A small network was trained on made-up records. Each row is its average activation on records with the value named, seen along a few directions.
Values that are neighbours, or in one group, have similar rows; names and order tell nothing.
(in the rows, 500 means zero)
Random noise pushes rows far along 19 fixed directions. That doesn't count. These rows show it; they differ only by the noise:
[541 512 375 377 594 540 463 474 508 502 495 455 498 411 343 359 612 446
 433 458 345 785 656 321 377 521 436 601 464 566 532 473 366 521 659]
[565 602 627 458 448 465 433 509 490 474 592 448 467 523 510 587 546 570
 461 553 513 592 530 618 492 552 460 613 477 579 568 485 535 447 428]
[399 510 444 480 407 432 407 442 441 556 560 559 487 448 449 430 498 516
 405 455 474 730 453 462 630 526 456 472 560 483 447 431 480 549 565]
[339 427 476 430 555 571 586 579 361 497 522 489 321 561 481 505 389 479
 570 463 642 430 496 591 742 570 505 421 573 541 381 551 561 361 391]
[646 541 511 617 320 550 519 445 596 521 509 298 606 657 539 627 447 562
 597 517 365 495 402 421 268 409 470 601 453 686 546 396 329 624 369]
[572 448 346 547 389 455 653 505 535 642 697 518 454 567 650 607 622 577
 391 503 537 496 332 463 492 443 462 442 544 510 280 344 462 526 379]
[268 421 509 403 458 511 504 520 473 518 501 453 495 442 491 510 427 421
 407 460 484 509 641 471 691 499 616 467 422 476 537 604 487 530 526]
[589 455 354 567 693 528 503 444 456 711 418 408 417 516 490 607 530 470
 610 492 525 440 511 466 596 372 480 493 468 531 539 408 467 444 500]
[475 432 505 525 505 568 484 412 506 484 511 402 515 519 440 449 414 479
 463 553 471 640 565 418 560 485 494 564 405 635 580 462 453 570 509]
[524 421 503 489 640 544 342 454 420 578 460 509 608 535 590 453 472 564
 496 472 506 476 432 476 518 561 429 632 462 631 480 567 559 646 501]
[387 483 596 416 479 554 637 622 510 586 486 465 604 455 642 583 533 463
 482 440 401 217 472 594 408 548 556 574 505 488 491 600 681 450 469]
[630 376 590 569 663 568 482 479 377 518 486 588 500 393 627 490 634 501
 380 549 558 574 706 546 675 406 360 631 474 456 420 652 556 482 431]
[469 459 409 383 366 473 502 471 520 463 630 507 302 590 484 482 531 586
 547 502 580 616 501 476 573 589 497 415 521 530 292 444 362 438 495]
[335 470 635 479 496 488 536 588 293 365 473 449 496 411 519 548 465 421
 384 562 499 334 582 662 535 433 470 474 445 521 493 601 569 425 437]
[519 558 571 555 291 444 410 423 512 393 538 443 443 562 518 597 485 545
 560 543 560 419 436 563 578 405 466 434 547 529 461 435 407 563 353]
[365 492 490 414 669 637 437 363 301 351 319 510 523 523 402 463 360 439
 713 558 389 372 455 549 420 585 368 614 477 525 518 595 496 467 462]
[499 538 467 414 449 459 371 648 511 460 517 514 574 604 602 666 599 572
 519 345 358 375 407 486 434 419 532 444 550 526 525 564 412 618 413]
[615 596 504 415 592 522 406 498 562 531 596 538 572 517 530 465 570 556
 512 466 620 636 422 493 445 688 409 622 620 573 460 352 612 634 393]
[429 284 474 478 372 492 451 419 472 344 635 504 490 658 631 492 502 598
 394 588 611 535 473 502 638 466 529 422 366 575 304 505 398 656 423]
[562 395 331 557 420 540 630 454 481 582 509 382 499 673 513 337 628 517
 516 438 547 392 249 550 522 382 502 515 562 563 269 480 535 499 542]
[507 623 535 615 459 406 520 611 394 584 408 444 590 411 402 357 469 444
 376 421 386 523 414 552 368 467 502 564 527 476 589 641 554 417 683]


Values of H:
h8: [516 608 508 469 534 448 258 387 445 496 408 539 569 658 431 571 622 599
 658 454 380 474 225 709 548 368 487 550 583 505 683 406 631 493 560]
h11: [472 443 369 511 569 614 533 456 563 537 523 577 432 549 502 541 376 513
 587 457 422 395 370 319 591 496 458 446 563 585 531 492 441 567 397]
h12: [599 604 429 374 542 618 510 408 655 434 459 345 374 567 271 363 669 426
 614 445 388 392 493 480 570 378 545 626 546 593 700 592 508 410 574]
h10: [558 600 368 494 666 537 742 675 377 523 545 575 477 569 484 482 526 448
 385 421 517 525 436 568 499 537 504 623 549 345 479 838 518 331 363]
h7: [526 397 551 487 498 600 537 608 603 537 441 561 554 573 574 487 498 547
 583 387 399 510 589 440 493 498 585 525 514 470 519 652 505 480 540]
h9: [469 600 477 506 431 438 418 399 619 375 551 448 323 503 334 514 499 457
 531 554 674 299 426 492 751 334 562 276 606 587 623 298 500 571 423]
h5: [694 512 615 641 541 483 437 528 387 553 484 487 486 517 566 530 507 586
 510 556 700 545 559 611 517 484 386 560 553 600 402 487 527 462 398]
h2: [495 570 526 571 425 467 559 495 539 628 501 415 616 473 546 609 472 472
 400 496 481 423 514 491 449 430 566 579 466 520 564 542 495 573 422]
h4: [440 653 538 437 484 491 582 489 517 566 441 448 428 364 408 439 418 381
 611 489 671 419 572 550 493 680 511 532 611 375 430 504 558 406 472]
h6: [533 423 500 530 575 606 567 401 478 535 550 422 405 565 455 521 465 529
 518 593 467 536 502 508 585 450 457 577 434 666 583 437 567 408 462]
h3: [648 475 524 604 521 536 519 440 611 416 353 471 535 504 515 481 548 471
 658 545 435 192 473 470 332 343 504 457 482 479 550 498 480 515 558]
h1: [449 637 456 660 635 509 552 682 219 581 336 409 477 477 351 487 138 381
 507 400 629 490 530 448 488 499 465 518 586 559 527 728 344 474 339]
H is arranged as a tree with 4 forks.
Which values are neighbours of h11? Give them in the order they are listed. -> h12
Which values are neighbours of h2? Give them in the order they are listed. -> h9
Which values are neighbours of h6? Give them in the order they are listed. -> h3
Which values are neighbours of h8? Give them in the order they are listed. -> h1
